Small tables with named rows and columns. After each table, cells are looked up by row and column.

Table Pum
	Vunub	Fud	Tep
Meli	71	41	96
Genuvu	72	220	56
Bufusos	73	27	96

Bufusos, Fud -> 27
Meli, Tep -> 96
Genuvu, Tep -> 56
Meli, Vunub -> 71
Meli, Fud -> 41
Genuvu, Fud -> 220
Bufusos, Vunub -> 73
Bufusos, Tep -> 96
Genuvu, Vunub -> 72
Row with the largest Fud: Genuvu

Zipom:
columns: Non, Pag, Toda, Dolig, Dulo, Satik, Sem, Zazize, Maf, Nufaz
Dozu: [-62805, -39040, -45645, 33497, 37505, 18128, -6384, -21305, -10469, -4365]
Nozi: [-7298, -2631, 81, -20973, -44766, -41640, -342, -5921, -15972, -13159]
Tenolov: [-2746, 5914, -18003, -36601, -7855, -25373, -44116, -26021, -1304, 5251]
Bimim: [-15551, 9583, -18225, -22951, -9252, -22823, -14509, -6622, 6140, -4543]
Libeges: [-42552, -15000, -19102, -7851, 8417, 510, -25230, 6702, -3626, -20111]
Nuvu: [-20468, -5302, -10973, -42864, -29457, -26003, -12313, -8803, -17137, -13303]
Zade: [3357, -477, -40144, -53327, -14957, -22460, -22585, -37945, -13194, -6140]
Buk: [-13200, -13774, 1572, 6428, -18601, -21732, -25554, -2405, 89, -7440]
Fipo: [-63097, -50963, -14211, 24651, 20678, 20816, 7401, -3815, -18773, -24836]
Denira: [-61015, -53615, -30678, 7901, -187, 11654, 20908, 892, -36558, -61428]
Mozise: [-12364, -22813, -23319, -3192, 4062, 4120, -30871, -13576, -13149, -3769]
Dab: [-35173, -42979, -5772, 62769, 10299, 6171, -25091, 5488, -3228, -11460]

Dozu, Nufaz -> -4365
Buk, Dulo -> -18601
Mozise, Toda -> -23319
Mozise, Nufaz -> -3769
Nozi, Sem -> -342
Dab, Nufaz -> -11460
Bimim, Sem -> -14509
Tenolov, Dolig -> -36601
Libeges, Satik -> 510
Denira, Pag -> -53615
Which row has the largest Satik? Fipo

Table Komene
	Bag	Der	Tesali	Fanu	Vimifav
Tekudom	-22.583	-75.688	-1.908	-64.139	-83.825
Zaz	-48.519	-50.743	-11.586	-58.768	-43.868
Gisi	-1.554	28.137	-44.570	-41.783	13.540
Tev	-29.217	-24.281	-41.393	-53.070	-8.389
Lon	-46.356	-10.400	-37.681	-50.081	-6.982
Sir	-38.608	-40.105	-28.828	-56.478	-44.737
Nogigul	17.178	-15.610	-44.547	-51.203	-32.160
Detiz	16.674	71.323	-74.908	-32.484	29.013
Fimureg	-27.321	-77.645	-1.929	-64.561	-80.273

Vimifav of Tekudom: -83.825
Vimifav of Nogigul: -32.160
Bag of Tekudom: -22.583
Tesali of Detiz: -74.908
Bag of Gisi: -1.554
Fanu of Detiz: -32.484
Tesali of Tekudom: -1.908
Fanu of Gisi: -41.783
Bag of Nogigul: 17.178
Tesali of Tev: -41.393
Which row has the largest Der? Detiz

Table Zes
	Maduget	Vedi	Fumu	Tatu	Gini
Dak	133	75	200	177	141
Mar	98	122	105	129	121
Doma	75	123	56	72	77

Dak, Gini -> 141
Mar, Tatu -> 129
Mar, Vedi -> 122
Doma, Fumu -> 56
Doma, Vedi -> 123
Doma, Gini -> 77
Mar, Gini -> 121
Doma, Maduget -> 75
Mar, Maduget -> 98
Dak, Vedi -> 75
Mar, Fumu -> 105
Dak, Maduget -> 133
Dak, Tatu -> 177
Dak, Fumu -> 200
Doma, Tatu -> 72

Nipetis
         Rimob  Ral  Vigekir  Zol  Rifeti  Rotifo  Ropu  Podas
Fenet       92  125      112  122      87       2    98     95
Rateler    171  135      132  141      98     115   119    100
Sesidu     190  165      216  100     120      65   173    139
Gatek      217  145      159   60     105      56   193    166
Getusim    128  163      133  154      56     136    58    109
Karo       239  114      148   98     109      95   153    126
Bimugag    171  156      129  102      85     108   205    126
Fut        175  145      164  113      64      47    67     85
Togum      203  133      204   59      98     113   155     93
Gike        96  116       64   84     100      83   115    103
Fem        137  143      118  123     104      84   136    104
Mezal      173  125      105  178      38      97    73    183

Podas of Gike = 103
Ropu of Mezal = 73
Vigekir of Karo = 148
Zol of Getusim = 154
Vigekir of Gike = 64
Rotifo of Fem = 84
Podas of Fenet = 95
Rimob of Sesidu = 190
Ral of Mezal = 125
Podas of Gatek = 166

Rureda:
,Zuf,Saso,Sos,Bogos
Kab,94,114,223,114
Nalazu,151,186,107,190
Nusifug,191,174,77,184
Sele,9,78,99,51
Melosar,216,180,92,196
Gasa,44,51,145,35
Pabet,27,45,166,22
Deg,183,145,118,143
Tob,79,84,179,85
Botad,227,171,54,179
Gida,167,167,100,178
Tonarig,201,187,31,198

What is the Zuf of Melosar in Rureda? 216
What is the Zuf of Tob in Rureda? 79
What is the Bogos of Melosar in Rureda? 196
What is the Saso of Pabet in Rureda? 45
What is the Sos of Sele in Rureda? 99
What is the Saso of Deg in Rureda? 145
What is the Sos of Kab in Rureda? 223
What is the Zuf of Nusifug in Rureda? 191
What is the Bogos of Tob in Rureda? 85
What is the Zuf of Deg in Rureda? 183
What is the Saso of Melosar in Rureda? 180
What is the Zuf of Kab in Rureda? 94
What is the Bogos of Sele in Rureda? 51
What is the Bogos of Nusifug in Rureda? 184
What is the Zuf of Gasa in Rureda? 44
What is the Zuf of Pabet in Rureda? 27
What is the Saso of Tob in Rureda? 84

Med
|  | Panapi | Kud | Mul | Zino | Rifisav | Rer |
|---|---|---|---|---|---|---|
| Ris | 0.266 | 0.169 | 0.112 | 0.268 | 0.805 | 0.169 |
| Vabo | 0.288 | 0.253 | 0.167 | 0.168 | 0.672 | 0.162 |
| Fite | 0.344 | 0.232 | 0.145 | 0.288 | 0.728 | 0.206 |
| Siki | 0.385 | 0.318 | 0.300 | 0.373 | 0.638 | 0.311 |
| Tapaf | 0.542 | 0.628 | 0.609 | 0.572 | 0.324 | 0.591 |
| Tose | 0.353 | 0.340 | 0.339 | 0.288 | 0.584 | 0.288 |

Vabo, Mul -> 0.167
Tapaf, Rifisav -> 0.324
Ris, Zino -> 0.268
Siki, Kud -> 0.318
Fite, Kud -> 0.232
Siki, Zino -> 0.373
Vabo, Panapi -> 0.288

Kero
fields: Vopagan, Sif, Robaneb, Gatel
Zatapaf: [85, 18, 64, 81]
Fet: [47, 46, 48, 47]
Sim: [47, 48, 47, 47]
Sulune: [11, 49, 31, 17]
Gom: [48, 52, 46, 45]
Faki: [24, 72, 7, 57]
Fimasu: [63, 55, 57, 51]
Furop: [48, 47, 48, 48]
Forikel: [47, 49, 47, 46]
Fifut: [49, 47, 48, 48]
Lenug: [48, 50, 46, 46]

What is the Sif of Sim in Kero?
48
What is the Sif of Sulune in Kero?
49
What is the Sif of Zatapaf in Kero?
18
What is the Gatel of Forikel in Kero?
46
What is the Gatel of Sulune in Kero?
17
What is the Gatel of Gom in Kero?
45

Zat
|  | Zeloki | Fip |
|---|---|---|
| Togafo | 154 | 107 |
| Foni | 158 | 144 |
| Zuv | 150 | 181 |
| Sar | 139 | 133 |
| Madabas | 177 | 5 |
| Ton | 135 | 137 |
| Nedeg | 134 | 136 |
| Bod | 126 | 101 |
| Pebit | 136 | 141 |
| Razo | 111 | 200 |

Zeloki of Nedeg = 134
Fip of Ton = 137
Fip of Bod = 101
Zeloki of Pebit = 136
Zeloki of Sar = 139
Fip of Pebit = 141
Fip of Sar = 133
Zeloki of Zuv = 150
Fip of Togafo = 107
Zeloki of Togafo = 154
Fip of Madabas = 5
Zeloki of Bod = 126
Zeloki of Razo = 111
Zeloki of Foni = 158
Fip of Zuv = 181
Zeloki of Madabas = 177
Fip of Nedeg = 136
Fip of Razo = 200
Which row has the largest Fip? Razo

Supate:
         Vosik  Migigo  Rup  Kapat  Pivub
Rop        164     167   99    183     57
Vuv        157     198   69    146     53
Rakab      139     158  139    150     94
Tavi       129     153  129    114    139
Kiz        156     199   82    155     41
Beg        147     130  142    164    121
Rudus      137     162  137    144     95
Redu       128     153  153    134    117
Tus        152     126  127    163    128
Sos        157     138  119    171    104
Vigemir    161     137  104    169    111

What is the Vosik of Tus in Supate?
152
What is the Pivub of Beg in Supate?
121
What is the Vosik of Redu in Supate?
128
What is the Kapat of Vuv in Supate?
146
What is the Vosik of Vigemir in Supate?
161
What is the Pivub of Vigemir in Supate?
111
What is the Kapat of Tus in Supate?
163
What is the Pivub of Rudus in Supate?
95
What is the Rup of Beg in Supate?
142
What is the Kapat of Beg in Supate?
164
What is the Vosik of Tavi in Supate?
129
What is the Migigo of Rudus in Supate?
162
What is the Migigo of Kiz in Supate?
199
What is the Rup of Vuv in Supate?
69
What is the Vosik of Kiz in Supate?
156
What is the Pivub of Kiz in Supate?
41
What is the Rup of Kiz in Supate?
82
What is the Migigo of Rop in Supate?
167

Kobog =
         Zotiga   Nepo    Bap   Gufo  Vifero  Foneted
Daso      0.273  0.290  0.559  0.612   0.743    0.524
Bafet     0.397  0.350  0.484  0.723   0.798    0.593
Misa      0.738  0.359  0.435  0.432   0.589    0.795
Ferokif   0.187  0.410  0.560  0.619   0.668    0.374
Gumeme    0.691  0.714  0.488  0.350   0.248    0.464
Vuleri    0.263  0.517  0.657  0.726   0.604    0.321
Fug       0.808  0.491  0.417  0.367   0.450    0.739
Zud       0.788  0.620  0.434  0.332   0.322    0.617
Mamunul   0.599  0.262  0.482  0.510   0.703    0.770
Defotun   0.425  0.235  0.530  0.574   0.759    0.669
Pokime    0.402  0.714  0.634  0.521   0.323    0.247
Guron     0.304  0.417  0.590  0.759   0.732    0.450
Redut     0.300  0.629  0.672  0.635   0.455    0.247
Rugatuf   0.548  0.747  0.562  0.415   0.246    0.329

Zotiga of Vuleri = 0.263
Foneted of Mamunul = 0.770
Foneted of Ferokif = 0.374
Vifero of Fug = 0.450
Bap of Zud = 0.434
Foneted of Fug = 0.739
Bap of Vuleri = 0.657
Nepo of Rugatuf = 0.747

